Each row below holds a small network's activations on one input, seen along a few directions.
Each table varies a few parts of the input and shows all the possible inputs, shuffled.
A made-up example of a description, with smaller parts first: line(6) and (point or line(9) or (values(2) and ring(5))).
Shared parts are said once, and a part with two or three values counts as separate values.
In the rows, zero is written as 128.

Other details of the inputs vary at random and push rows far along two fixed directions, the same in every table; ignore that.

Table:
r1: [134 119 151 200 209 146 128 220  71 142  90 157]
r2: [115 136  91 128  81 122 167  84 145 140  91 105]
r3: [113  56 158 191 122 212 111 178  81  59 156 148]
r4: [ 54 169 105  72 138  70 110 130 171 213 173 181]
r5: [103 162 166  78  99  42 110 109 135 178 144 166]
r6: [117 128 222 192 216  74 151 239  83 226 129 244]
r7: [238 100  86 144  61 166 134  76 189  70  76  21]
r8: [127 181  91 124 104 101 129  93 122 137  94  92]
r9: [164  95  84  84  72 167 117  28 157  25 105  43]
r10: [ 97  70 158 173 145 240 118 190 117  70 192 127]
r11: [252 148 143  82 111 121 135  15 134  65 127  47]
r12: [155 161  99 118 140  45 141 134 161 201  88 168]
r13: [137 137  96  67 106  80 106  87 132 122 137 137]
r14: [ 70 134  98  85  98 147 133  95 192 122 143  99]
r15: [ 66 179 169  69 128  57 116 129 172 218 180 164]
r16: [182 100 147 152 200 175 148 161  40  90 148 164]
r17: [ 97 106 150 143 208 206  99 181  78  69 182 112]
r18: [ 53 168 101 111  95  61 100 129 127 160 117 140]
r19: [179  73 147 200 125 246 143 144  77  53 130 106]
r20: [105 136  99 147 103  82 164 137 177 199  58 138]
Description of these inputs: line(4) and line(5).
Q: Changing only the line(4) part turns r12 into r16. The same change can be made to r6. Which row results?
A: r11
Q: Change only the line(4) part in r19. List by row number the other rows that result.
A: r3, r7, r10
Q: Start at r3 and move only the line(5) part, one step at a time. The first step leads to r9. Which rows follow, in order?
A: r18, r13, r5

Table:
r21: [191 123  97 102 121 130 131  73 135  80  96  76]
r22: [ 74 171  94 122  90  78 143 118 174 198 105 135]
r23: [107  94 160 148 175 182 112 177  97  96 159 138]
r24: [ 94 192  84  74  65  53 134  70 222 198 117 103]
r25: [109  96 149 138 170 182 118 164  78  92 169 153]
r26: [ 71 184  67  90  46  53 118  79 208 180  95  99]
r27: [189 139 135 104 148 128 117  94 118  92 130  89]
r28: [146  94 140 174 179 174 131 183  86 109 125 147]
r29: [147 108 122 116  96 160 122  90 122  73 144 101]
r30: [146 108 131 123 100 160 116 102 143  77 133  84]
r31: [ 65 142 151 136 163  74 139 188 117 215 134 217]
r32: [ 23 144 120 152 124  97 132 182 104 197 134 208]
r33: [197 143 107 110 123 123 123  74 120  81 101  68]
r34: [ 70 132 160 153 136  76 147 184 113 215 124 222]
r35: [149  97 157 155 189 171 125 182  99 112 150 150]
r36: [159 105 182 166 172 154 131 166  62 110 139 155]
r37: [165 114 132 127 110 164 138  96 145  93 131  86]
r38: [200 117 116 115  97 144 126  82 160  86 117  75]
Q: Changing only one part turns r32 into r28. The same change can be made to r29. Which row results?
A: r38
Q: Describe the family of inputs behind these rows.
A: values(3) and line(6)
Q: Change only the values(3) part in r34. List by row number the other rows that result.
A: r21, r31
Q: Change only the line(6) part in r24. List by row number the other rows that result.
A: r23, r25, r27, r31, r35
